These are the activations of a small neural network, seen along a few directions. Each row is one input.
In each table, some parts of the input vary, and every possible input appears once, in random order.
Descriptions start from the smaller parts, as in this example, which fits no table here: values(2) and (point or ring(9) or (line(4) and ring(5))).
Shared parts are said once, and a part with two or three values counts as separate values.

Other details of the inputs shift rows strongly along three fixed directions, in all tables alike. That doesn't count.

A family of inputs:
x1: [18 -8  8 12  7 18  1  0 17  2 -3]
x2: [  7  -2  -3   3   3  19   1  18   2 -18  -6]
x3: [  9 -13  -9  11   5   1  -4  -1  13 -13  -5]
x4: [ 11 -13   3  -1   6   2  -3   3  18 -13 -20]
x5: [ 16  -7  11   3   4  20   0   2  21  -1 -11]
x6: [ 10   1  -3  10  -1  -4  26  -9  -5  -1 -15]
x7: [  9   2 -11   9   5   9   9   0 -19   4  -7]
x8: [-76  -3 -62  46 -60   1  10  93  61 107 -18]
x9: [ 11  -8  -2  10   0  -7  15 -12   6  -2 -15]
x10: [  8 -16 -14   4   6   4 -17  -8   3   4  -7]
x11: [ 10  -9 -10   8   0  22  -3   7  -6  -4   6]
x12: [  5 -17 -18   8  -4  -6   1  -9  -7  -7  -7]
x13: [ 14 -13   3  11   4   3   1  -8  17  -1  -9]
x14: [ -4   0  21 -40  18 -21 -12   4   3   9  62]
x15: [  0   4  36 -52  18 -34   2  -5  19   5  46]
x16: [  7 -11 -19   3   3  -6  -3 -14  -8   1 -13]
x17: [ 10  -2 -10   5   7  24  -6   3  -7   6   0]
x18: [  6 -15 -16   9   0  -8   0 -10  -8  -2  -9]
x19: [  7   5  -9  11   2   8  19   5  -7 -12  -5]
x20: [  9 -21 -12   9   3   2 -13  -5   2  -1  -3]
x21: [  5   1  -1   0  -1  -6  20   1  -2 -12 -26]
x22: [16  1  7 11  6 23 11  4  6  2 -3]
x23: [ 12  -9  -4  12   7  15  -4   7  13 -12   2]
x24: [ -9  10  11 -39  13 -40  12  -7 -19   5  49]
x25: [  2  14  19 -50   6 -45 -13 -11 -14  13  36]
x26: [  3   4  -8   3   0   6  14  13  -8 -17 -13]
x27: [-88  54  58  46 -35  31 -46 -40 -10 -34   5]
x28: [ 22  10  -8  -2  -6   7  -3   2 -21   9 -15]
x29: [  4  -8 -18   9  -5  -3  12  -6 -16  -5  -6]
x30: [ 18   6 -12  -1  -9  -7  -1  -5 -21   9 -21]
x31: [  7  -8  -1  -1   1  -9   9  -2   8 -12 -26]
x32: [ 13 -12  -5  10   9  16 -14   1   1   5  -1]
x33: [  6 -12 -14   8   3  -9  -1 -11  -9   1 -13]
x34: [-91  48  73  36 -38  27 -58 -41   7 -33 -10]
x35: [  9  -7   2   1  -3  -6  13 -10   9  -4 -23]
x36: [ -8  14  15 -41  17 -41  10 -10 -21   7  46]
x37: [  7   4 -15   5   3  12   6  -2 -17   6  -7]
x38: [  8   4   2  -1   1   9  19  10  -1 -12 -20]
x39: [  5  -8 -13  11   2  -9  10  -7   2 -14 -11]
x40: [ 11 -18  -9   9   1  17 -13   4   3  -5   5]
x41: [ 23   5  -4  -1  -4  18 -15   8 -11  11  -9]
x42: [ -8  16  16 -39  16 -41  21  -5 -11  -9  48]
x43: [ -6   0  19 -50  20 -37  -5   9  11 -11  48]
x44: [13  6  2 11  2 11 24 -2 -4  1 -9]
x45: [11 -3 -6 10  8 21 -4  6 -8  6 -1]
x46: [  1  -9 -12   2   0 -10   5   1   1 -18 -19]
x47: [  9 -11  -3   3   6  15  -8  14  12 -18  -6]
x48: [ 23  -8  -7  -2  -3   0 -25  -5  -3   9 -16]
x49: [  1   0 -12   3  -1  -7  16   5  -9 -18 -19]
x50: [ 10 -17 -10   9   7   1 -14  -6   1   3  -7]
x51: [  9 -22 -13   8   0   4 -12  -4   3  -6  -1]
x52: [  6  -1 -19   5   2  -2   8 -11 -18   2 -13]
x53: [-89  28 -15 -15 -49 -44  35  82  64 106  25]
x54: [  6  -3 -14   9  -4  11  10   2 -15  -4  -1]
x55: [-72  51  60  32 -42  23 -77 -48 -16 -12  -5]
x56: [ -1  16  38 -54  20 -15   7  14   8  -7  49]
x57: [ -4  17  31 -50  12 -39  25  -8  -3   2  38]
x58: [ 15   1  10   1   2  26  11   6  10  -1 -10]
x59: [ 11 -10  -9   5   7  19 -17  -1   3   5  -1]
x60: [  7  -2 -12  10   1   9  10   1 -17   0  -3]
Each input here is: ring(6) and (point or line(4) or ring(5)).
Q: The inputs of x7 and x33 match in every part but the ring(6) part. If x37 is changed in the same way as x7 into x33, which row does it become?
A: x16
Q: The inputs of x36 and x32 match in every part but the ring(6) part. If x30 is changed in the same way as x36 into x32, which row does it become?
A: x55
Q: Start at x6 and move only the ring(6) part, one step at a time. The first step leads to x9. Which rows follow, in order?
A: x13, x1, x22, x44
Q: Which other rows does x31 become when the ring(5) part takes its other values? List them by row number.
A: x9, x35, x39, x46
Q: Which other rows does x8 become when the line(4) part takes its other values? List them by row number.
A: x11, x17, x45
Q: Which other rows agree with x43 in the ring(6) part? List them by row number.
A: x3, x4, x10, x13, x15, x20, x48, x50, x51

A family of inputs:
x61: [-46 -20 -31  19  -2  18   2  44  56  75  11]
x62: [ -4  -3  -6  29  20  21 -43 -53 -58 -94 -46]
x63: [ 57 -56 -30  31  27  18 -30 -63 -36 -73 -32]
x64: [ 35  18  30  50 -23  21 -25 -82 -47 -30 -37]
x65: [-63 -24 -38  33 -28 -43 -31  11  38  43  18]
x66: [-44  53  54 -30 -36 -51 -17 -36 -21  32  53]
x67: [  8  12  -4  18   0  32  35  39  33  12 -75]
x68: [ 81 -30 -19   1  30  51 -29 -16 -21 -22 -74]
x69: [-48 -11  -5  27 -40  17 -62  73  45  27  36]
x70: [ 46  -5 -29 -26 -18   8  53 102  67  30  19]
x71: [ 70 -15  34  18  28  55  11 -50   7 -43 -55]
x72: [-54  27  -6 -12 -19  -8 -41  43  25  60 -27]
x73: [ -9  48  83 -81  67 -11  19 -19 -17 -43  71]
x74: [  8 -50 -74  35 -33  -9 -10  21  17  17 -79]
x75: [ 81 -46 -14 -71  45 -68  74  16  29 -11  35]
x76: [ 81 -13  -9  48   0  29  36 -39 -24 -19 -42]
x77: [ 15 -30 -32  51   2  53  35  25  53  34 -54]
x78: [ 60 -65 -50  21  25  19 -12 -34 -34 -59 -48]
x79: [  3   7  71 -61  74 -11 -22 -52  -5 -17 115]
x80: [-76  20 -11   9   5  20  -3  52  27  44   2]
x81: [   2   55   39   17   -4   28  -59  -80 -100  -70  -30]
x82: [ -2  -6 -16  28   7  49  37  33  30  15 -51]
x83: [ 67 -43 -45   9  15   6 -13 -23 -33 -58 -75]
x84: [ 18 -16  -8  12 -18  24   0  16  34  37 -72]
x85: [ 10  15  72 -97  41 -28 -49 -44 -19  -6  70]
x86: [ 79 -53  -8 -60  63   3  18  78  24 -19 102]
x87: [-29  44  31  36 -69  44 -47   9  21 -22 -24]
x88: [ 84 -39  -4 -83  76  -6  72  37  24  15  46]
x89: [-70  51  35  30 -15  28 -23 -50 -69 -30  20]
x90: [ 26  22  30  30 -28  29 -15 -70 -64 -38 -52]
x91: [-110   87   63   14  -62  -15    1  -19  -21   14    9]
x92: [-111   59   -8   37  -38    4   -6   24  -27   35   13]
x93: [  -8   15   68   13  -14   -1  -40 -106  -47 -105  -43]
x94: [ 87 -37  -4  22  22  65  37 -10  13 -25 -89]
x95: [ 17  28 101 -70  49 -29   3 -52  17 -16  78]
x96: [ 42   7   9 -59  15 -44 -17 -29 -43  21  65]
x97: [  1  66  59  16 -12  23 -30 -79 -87 -75 -42]
x98: [ 18 -16 -50 -48  17 -60   7  43   2   4 -10]
x99: [ -9  19  77 -79  24 -66  25 -49 -13 -62  64]
x100: [ 80  -7  -1   2  29  42   4  -5 -10 -33 -91]
x101: [-15 -31 -40  42 -14   5  48  15  24 -14 -44]
x102: [-41  35  89 -36 -32 -26 -51  26  33 -13  72]
x103: [ -1 -18 -10  43 -32 -27  -9 -24  29  -5 -49]
x104: [-94  21  21  22 -65 -55 -24 -14  40  23 -14]
x105: [ 56 -25  -2   9  43  67 -40 -39 -40 -47 -47]
x106: [-59  58   8  20 -21   2  31  13 -26   7   2]
x107: [ 35   0 -53 -32 -20 -38  52  67   1  75 -16]
x108: [ 69 -18  -8 -73  55  14  16  47   2 -31 108]
x109: [ 20 -15  23  35  22  64 -68 -73 -24 -40 -28]
x110: [ 42 -10 -24  44 -17  11 -33 -40 -34  14 -26]
x111: [ 64  -7 -49  26  23  42  -6 -13 -77 -31 -44]
x112: [ 89 -26 -37 -78  30 -42  22  18 -38  37  43]
x113: [-16   4 -43  31 -41  40  36 100  69  33   7]
x114: [ -7 -58 -78  64  -8  13  20  19  27   5 -40]
x115: [-61 -30 -80  29 -21 -17  35  73  37  40 -24]
x116: [  4  11  20 -53  15 -16  48  47  43  41   4]
x117: [-53  29  60 -50  -2 -31 -67 -30  19  41  58]
x118: [ 49 -24  -8 -77  63 -50  75  18  -5 -44  50]
x119: [-35  11  17  -4 -31 -13 -15  16  58  71 -19]
x120: [-58   0  10 -10  -5 -51  31   3  36   3  49]
x121: [ 67 -32 -38  59  24  46  12 -42 -47 -22 -12]
x122: [  6  25  46  25  -5  78 -89 -57 -45 -99  21]
x123: [-18 -14 -16  17 -48   4 -54  85  57  41  11]
x124: [-45  40  -3  36 -52  13 -43 -22 -48  16 -38]
x125: [ 94 -64 -42 -80  72  -6  17  38   9  39  37]
x126: [ -6 -22 -11  44   5  37 -52 -18  23  31 -17]
x127: [  6   4 -16 -14   1 -25  57  21   2  47  52]
x128: [ -7   8  66 -51  49 -62  18 -60  -4 -59 105]
x129: [-54  11  26  65 -42 -13  -2 -41  33 -24 -36]
x130: [ 12  19  40 -59  29 -35 -30 -59 -65  -9 104]
x131: [-81  25  28  23 -39  -9 -76 -13  47  71   5]
x132: [ -4 -15 -24  21 -28  -9   2  44  81  96 -40]
x133: [ 11 -14 -52 -31   6 -54  83  83  47  22 -27]
x134: [-40 -20  -6  11   9  -4   1 -25 -13 -39  13]
x135: [-74  39  33 -19 -10 -19  -5 -21 -41  18  82]
x136: [-52  65  21  44 -44  18  16  -8 -29  -7 -49]
x137: [ -5  21 -18 -25   2 -20  66  40 -13  35  35]
x138: [-54  -4  -4  45 -45 -17 -59 -43   5 -11 -37]
x139: [ 88 -45 -61  57  14  40 -11 -32 -45  -3 -35]
x140: [ 60 -26 -15  17  12  13  49 -17 -10 -73 -79]
x141: [  78   -9   22 -100   52  -30   26   19    6   12   18]
x142: [ 72 -20 -26 -91  48 -75  55  41   3 -16   6]
x143: [ 23  13   0 -63  30 -27  -4  -8 -65   4  67]
x144: [ -5 -30 -31  45 -26 -22 -40 -25  17   1 -38]
x145: [ 86  -9  -3 -90  29 -13 -22  40   2 -14  81]
x146: [-104   38   19    8  -63  -50  -14    5   23   11  -31]
x147: [-117   53   31   21  -58   -9  -57  -31  -39   36   38]
x148: [-46   8  13  27  -3  10  17  19  67  58  16]
x149: [-52 -19 -30   9  -5  22   9  54  47  71   4]
x150: [-33  27  13   9 -13 -27  31  -2   3  42  61]
x151: [-64  33  60 -27  27  21 -29 -28 -16 -17  47]
x152: [ 57 -51 -53  17  29  19  -9 -23 -41 -65 -55]
x153: [-34 -10 -44 -34  31 -46  37  54   9   1  35]
x154: [-60  42  95  47 -50  41 -46  -5  26 -58   5]
x155: [ 25  -8 -40  56 -40  20  47  16  10  41 -58]
x156: [-39  -7 -57  11  -7  12 -16  79  37  80 -34]
x157: [ -3 -16 -51  59 -18  31  15   3 -18  32 -12]
x158: [ 60   2  12  26  -5  38  33 -47 -51 -43 -48]
x159: [-67  53  50 -20 -17 -23  22 -22 -29  11  70]
x160: [-71 -22 -33  43 -15 -29   1  15  42  30  28]
x161: [ 23 -26  -5 -19   7   3  37 105  65  16  61]
x162: [-11 -17 -66  49  -5  10  60  52  24 -16 -74]
Q: What is each input in this table made of?
A: ring(6) and (values(2) or (values(3) and line(5)))
Q: The inputs of x80 and x72 match in every part but the ring(6) part. If x149 is changed in the same way as x80 into x72, which row does it become?
A: x85
Q: The inputs of x141 and x116 match in every part but the ring(6) part. If x66 is changed in the same way as x141 into x116, which row does it become?
A: x155
Q: Which other rows does x132 become when the values(3) part takes its other values? List them by row number.
A: x64, x103
Q: Which other rows does x108 become when the values(2) part takes its other values? List them by row number.
A: x86
Q: Which other rows does x156 become when the line(5) part takes its other values? List them by row number.
A: x105, x109, x125, x126
Q: Which other rows does x145 become when the ring(6) part takes its other values? List them by row number.
A: x70, x87, x108, x113, x122
